Each row below holds a small network's activations on one input, seen along a few directions.
In each table, some parts of the input vary, and every possible input appears once, in random order.
A made-up example of a description, with smaller parts first: one of 2 separate values, together with either a single point or one of 11 places along a line or (one of 4 places along a line, together with one of 5 places around a ring).
Shared parts are said once, and a part with two or three values counts as separate values.
In the rows, zero is written as 128.

Other details of the inputs vary at random and push rows far along three fixed directions, the same in every table; ignore that.
To show where, the next rows are all for the same input, with only those details redrawn:
158 83 91 142 136 199 157 140 102 150 110
106 69 129 151 121 175 123 100 99 106 158
131 101 98 148 121 166 158 181 127 143 98
89 169 187 108 116 77 124 142 182 91 148
91 146 131 138 111 101 152 218 170 120 99
149 101 104 135 132 182 154 146 116 144 110
113 155 138 127 120 108 150 193 169 123 103

Table:
r1: 154 101 100 134 114 156 164 148 120 142 113
r2: 113 161 127 141 98 76 138 195 161 128 133
r3: 152 107 94 126 114 147 124 146 120 172 111
r4: 125 165 134 128 111 72 116 180 161 156 98
r5: 158 123 121 145 143 163 143 135 121 134 101
r6: 84 77 159 152 104 119 94 72 106 107 148
r7: 117 183 148 77 89 126 101 106 114 110 128
r8: 153 119 149 103 150 111 102 73 109 138 129
r9: 150 121 103 141 154 160 144 115 133 138 97
r10: 61 119 176 169 88 72 109 109 135 70 168
r11: 158 96 104 117 127 138 130 145 110 143 112
r12: 150 96 106 129 107 152 139 145 126 138 102
r13: 144 99 110 135 131 176 149 136 117 138 119
r14: 204 192 160 58 209 113 121 35 154 138 136
r15: 92 89 111 143 149 153 123 77 90 117 169
r16: 134 126 95 168 97 112 121 204 131 142 96
r17: 161 108 92 132 107 150 127 161 121 154 118
r18: 162 228 198 50 169 68 131 124 185 121 138
r19: 134 101 87 147 123 130 157 193 107 144 105
r20: 19 142 157 115 66 65 85 160 115 60 127
r21: 67 127 133 166 122 86 92 131 140 95 167
r22: 171 174 136 72 181 121 138 100 158 139 122
r23: 105 93 142 149 121 148 96 90 96 106 198
r24: 181 147 146 76 138 135 135 91 153 161 99
r25: 158 122 151 110 145 112 100 84 109 117 139
r26: 99 79 153 153 147 135 90 71 75 90 187
r27: 99 184 160 146 121 65 106 178 165 107 142
r28: 158 79 89 115 137 157 137 134 96 174 97
r29: 67 100 141 166 129 134 112 54 105 93 173
r30: 131 148 137 139 101 90 129 171 162 121 86
r31: 118 132 133 119 143 150 140 61 134 125 155
r32: 75 113 134 121 69 152 106 104 86 93 112
r33: 105 81 147 154 132 112 102 74 76 95 186
r34: 179 177 126 97 189 139 145 77 127 159 123
r35: 147 133 122 116 151 150 119 79 128 138 163
r36: 189 222 151 80 180 123 140 54 153 160 145
r37: 89 133 100 143 122 112 153 203 169 129 92
r38: 159 156 120 145 120 112 139 157 130 145 125
r39: 99 156 94 148 125 118 146 183 149 151 123
Q: What do these inputs look like to the network?
A: one of 3 separate values, together with either a single point or (one of 2 separate values, together with one of 6 places along a line)
Q: The inputs of r19 and r1 match in every part but the choice among 3 separate values. If r20 is changed in the same way as r19 into r1, which row does it become?
A: r32
Q: Which other rows agree with r21 in the choice among 3 separate values? List them by row number.
A: r2, r3, r4, r7, r16, r17, r23, r27, r35, r36, r38, r39
Q: Change only the choice among 3 separate values in r35. List by row number the other rows that result.
A: r22, r37

Table:
r40: 154 104 109 143 90 143 122 191 95 141 97
r41: 58 79 163 177 101 69 58 92 103 71 212
r42: 178 132 145 94 105 173 144 86 138 150 136
r43: 94 124 138 141 157 124 120 55 128 101 220
r44: 152 134 110 150 161 130 134 130 98 152 139
r45: 171 197 165 81 131 39 113 131 193 163 120
r46: 100 125 154 132 88 115 138 187 160 101 126
r47: 138 80 128 79 183 166 127 116 117 162 100
r48: 117 121 148 139 142 108 126 122 166 102 168
r49: 158 109 118 112 102 176 139 123 120 137 141
r50: 115 117 122 154 165 145 147 90 145 130 152
r51: 147 144 142 151 146 86 143 197 153 136 97
r52: 158 212 185 31 141 110 150 70 179 106 131
r53: 159 128 111 104 162 207 137 66 116 126 139
r54: 165 145 105 97 153 205 130 60 109 139 158
r55: 143 89 108 179 134 130 141 167 128 153 87
r56: 195 104 128 93 138 172 125 61 113 122 134
r57: 11 85 157 173 71 93 101 141 97 54 149
r58: 178 167 163 111 156 113 153 109 198 145 128
r59: 138 101 93 113 111 201 158 106 92 141 132
r60: 157 140 115 118 154 179 129 73 127 146 108
r61: 85 64 116 117 155 139 133 195 104 140 103
r62: 72 134 136 123 90 118 154 159 160 110 100
r63: 51 112 167 167 147 78 95 48 144 80 202
r64: 142 83 100 131 71 135 111 153 102 154 96
r65: 175 99 105 143 163 150 136 110 127 134 135
r66: 110 122 76 160 114 189 150 171 128 157 106
r67: 189 117 115 125 159 171 142 89 131 149 168
r68: 30 89 141 165 124 60 67 84 103 76 219
r69: 134 238 172 89 135 70 115 159 165 127 114
r70: 162 120 141 82 137 169 123 27 86 113 130
r71: 131 146 120 120 139 174 143 113 154 140 108
r72: 162 139 114 140 166 131 135 95 115 172 130
r73: 121 123 84 173 150 153 173 182 123 151 140
r74: 124 119 95 164 133 169 137 173 91 138 87
r75: 119 124 90 156 136 162 141 177 113 131 98
r76: 127 103 95 157 173 137 134 97 116 123 152
r77: 161 134 112 119 191 162 153 75 136 135 157
r78: 149 77 92 175 141 169 166 189 124 147 117
r79: 143 242 176 79 133 75 107 124 182 141 100
r80: 136 87 115 176 144 128 139 171 126 125 126
r81: 157 129 126 76 107 141 124 62 95 148 113
r82: 161 206 141 59 145 98 96 90 140 135 130
r83: 89 100 133 121 111 129 115 72 101 83 150
r84: 86 155 121 133 105 91 98 187 123 123 122
r85: 149 93 90 174 129 167 164 193 121 159 132
r86: 114 124 84 160 118 189 152 185 109 147 120
r87: 136 76 96 149 93 184 158 173 132 146 87
r88: 127 189 157 102 92 91 152 217 188 130 114
r89: 61 65 178 147 79 98 63 74 101 47 179
r90: 90 138 127 116 83 88 121 180 115 116 108
r91: 121 229 175 63 107 81 160 142 201 130 109
r92: 193 127 142 96 103 149 111 88 111 155 110
r93: 29 96 182 134 82 89 95 55 122 55 169
r94: 166 144 115 123 172 135 123 75 102 149 154
r95: 74 68 137 169 71 122 109 136 128 93 129
r96: 124 115 69 179 147 161 167 169 134 170 119
r97: 70 156 139 147 118 123 134 182 159 101 126
r98: 116 111 89 138 97 182 171 183 101 145 109
r99: 149 77 116 64 192 174 125 96 99 148 117
r100: 175 205 205 62 116 78 123 107 193 127 84
r101: 70 86 138 192 100 115 122 150 146 117 175
r102: 168 138 118 123 191 141 135 65 116 138 139
r103: 103 174 129 141 127 108 129 175 159 136 68
r104: 168 143 146 120 193 136 133 30 125 146 147
r105: 99 148 166 99 113 122 150 116 141 93 142
r106: 168 130 136 91 131 168 143 60 106 143 88
r107: 124 120 106 133 148 165 113 90 112 113 134
r108: 108 83 144 137 79 122 72 96 84 91 164
r109: 104 106 130 140 146 96 99 68 114 140 173
r110: 127 120 110 133 144 168 108 91 98 116 120
r111: 140 69 81 145 101 188 153 177 120 132 99
r112: 17 90 140 190 112 49 82 148 100 84 200
r113: 138 137 122 155 139 91 151 180 182 143 91
r114: 112 194 142 151 158 52 158 215 172 130 92
r115: 126 111 86 176 166 136 164 175 119 140 117
r116: 151 128 82 129 136 179 113 118 78 149 115
r117: 143 188 151 91 86 55 111 214 165 133 94
r118: 148 100 117 171 131 116 121 176 99 143 131
r119: 114 120 131 152 113 62 102 194 133 132 139
r120: 121 111 91 172 161 152 174 179 130 139 127
r121: 146 94 106 145 104 151 144 182 118 126 95
r122: 195 153 147 58 114 112 93 79 128 136 132
r123: 130 112 168 143 123 94 89 70 123 125 175
r124: 110 207 151 99 94 63 140 213 155 123 79
r125: 151 86 107 153 103 162 135 180 97 133 84
r126: 87 139 132 125 77 95 127 163 126 124 89
r127: 115 162 131 113 112 106 161 185 149 118 82
r128: 112 154 149 94 103 98 113 112 115 105 125
r129: 163 136 104 103 134 155 108 84 101 172 110
r130: 157 173 156 114 152 69 128 145 175 119 115
r131: 131 91 145 127 129 94 68 59 105 110 198
r132: 161 193 150 41 123 93 115 84 133 129 120
Q: The inputs of r128 and r124 match in every part but one. If r41 is changed in the same way as r128 into r124, which row does it become?
A: r118
Q: The inputs of r108 and r40 match in every part but one. If r111 is changed in the same way as r108 into r40, which row does it become?
A: r46
Q: The inputs of r54 and r86 match in every part but one. If r49 is changed in the same way as r54 into r86, which row does it become?
A: r88
Q: What do these inputs look like to the network?
A: one of 3 separate values, together with either a single point or (one of 5 places around a ring, together with one of 6 places along a line)
Q: Change only the choice among 3 separate values in r114. List by row number the other rows that result.
A: r102, r104
